Each row below is a small network's average activation on inputs in which a field has the value named, seen along a few directions.
Related values have similar rows: they may be neighbours, one step apart, or belong to one group.
In the rows, zero is written as 500.
Strong random noise was added to every row along 3 fixed directions; ignore it. To show where, here is one row again and again, with new noise each time:
[503 599 306 526 631 510 463 466 522 515 519 552 422 605 466 370]
[598 664 722 520 655 499 552 460 407 399 866 716 329 456 445 501]
[588 652 269 420 496 578 478 435 837 627 273 404 661 589 400 349]
[499 627 493 415 529 514 632 402 538 430 660 568 393 521 389 505]
[530 632 507 466 583 512 570 432 510 446 672 598 391 523 420 470]


Values of Fatus:
h16: [524 413 274 668 519 585 371 504 525 615 166 472 764 498 584 227]
h11: [494 514 460 719 644 489 282 584 471 499 481 470 356 642 579 494]
h3: [452 453 446 696 594 436 271 661 394 599 503 430 421 578 559 522]
h13: [782 496 622 354 453 537 514 541 843 615 319 561 828 359 582 396]
h6: [513 513 426 647 577 530 406 423 457 505 348 437 516 591 465 509]
h18: [420 526 274 398 527 407 480 347 492 528 443 479 361 574 507 430]
h2: [609 566 712 689 585 487 359 480 492 449 559 576 520 547 419 427]
h1: [509 381 349 471 429 414 601 474 405 463 558 442 435 480 481 444]
h19: [557 470 773 560 607 558 414 639 459 513 539 576 619 319 638 550]
h12: [541 546 926 566 560 436 535 620 306 390 787 516 488 398 501 734]
h5: [263 456 208 296 285 405 752 353 477 329 520 464 321 554 328 541]
h15: [444 474 735 385 347 525 581 647 456 420 537 429 545 382 453 688]
h8: [531 384  28 597 660 500 312 621 597 743 121 505 651 629 656 159]
h17: [400 380 469 577 516 577 307 590 432 586 423 596 522 486 704 429]
h9: [414 460 434 430 442 403 590 258 318 430 596 505 339 592 416 554]
h7: [444 362 633 422 452 490 564 598 393 460 591 388 439 376 626 622]
h10: [337 431 486 572 448 445 442 610 385 497 518 449 474 471 478 650]
h4: [376 425 230 552 434 495 481 572 405 491 326 379 354 683 501 582]
h14: [458 380 559 470 447 550 603 472 406 535 522 570 582 469 690 498]
The values of Fatus form a ring.
- Name the neighbours of h18, in listed order. => h5, h9
- Name the neighbours of h8, in listed order. => h13, h1
- Name the neighbours of h14, in listed order. => h16, h17
- Name the neighbours of h4, in listed order. => h11, h3

Values of Sabe:
u4: [313 390 325 514 529 479 643 413 206 443 650 662 142 542 603 348]
u9: [532 460 592 618 462 563 398 436 657 526 411 313 635 451 362 619]
u8: [410 528 245 420 532 462 637 372 449 498 434 569 371 545 452 441]
u2: [335 330  17 574 673 497 248 655 382 586 197 368 608 650 797 270]
u7: [298 602 518 329 451 406 815 324 278 354 783 609 220 328 271 573]
u11: [385 339 286 516 564 546 553 431 364 434 518 592 364 528 595 436]
u18: [624 586 627 582 495 548 391 488 768 505 308 469 584 566 434 613]
u6: [449 559 270 332 265 437 663 388 597 354 386 370 555 631 268 576]
u17: [378 413 351 605 577 438 304 560 399 437 562 382 409 625 572 542]
u10: [457 533 761 511 531 446 450 669 460 544 502 509 554 445 587 628]
u12: [582 507 582 653 578 523 357 467 505 507 651 519 460 680 444 549]
u16: [814 668 672 585 648 496 431 516 591 586 564 584 485 496 385 411]
u5: [671 482 802 604 556 450 313 652 346 557 681 593 596 372 633 556]
u3: [537 373 723 650 660 508 549 667 196 442 754 647 421 302 652 400]
u1: [628 513 706 475 516 499 485 489 554 559 465 681 637 429 699 374]
u19: [625 635 841 253 388 522 777 365 584 453 793 679 476 360 414 572]
u14: [619 662 347 553 563 509 222 477 668 676 191 457 641 678 468 306]
u15: [513 482 658 362 310 566 683 599 606 459 546 372 571 368 545 660]
u13: [475 449 321 700 569 558 232 715 583 614 316 379 647 511 522 453]
The values of Sabe form a ring.
- Name the neighbours of u8, in listed order. => u7, u19
- Name the neighbours of u14, in listed order. => u6, u16
- Name the neighbours of u13, in listed order. => u17, u10
- Name the neighbours of u15, in listed order. => u2, u5
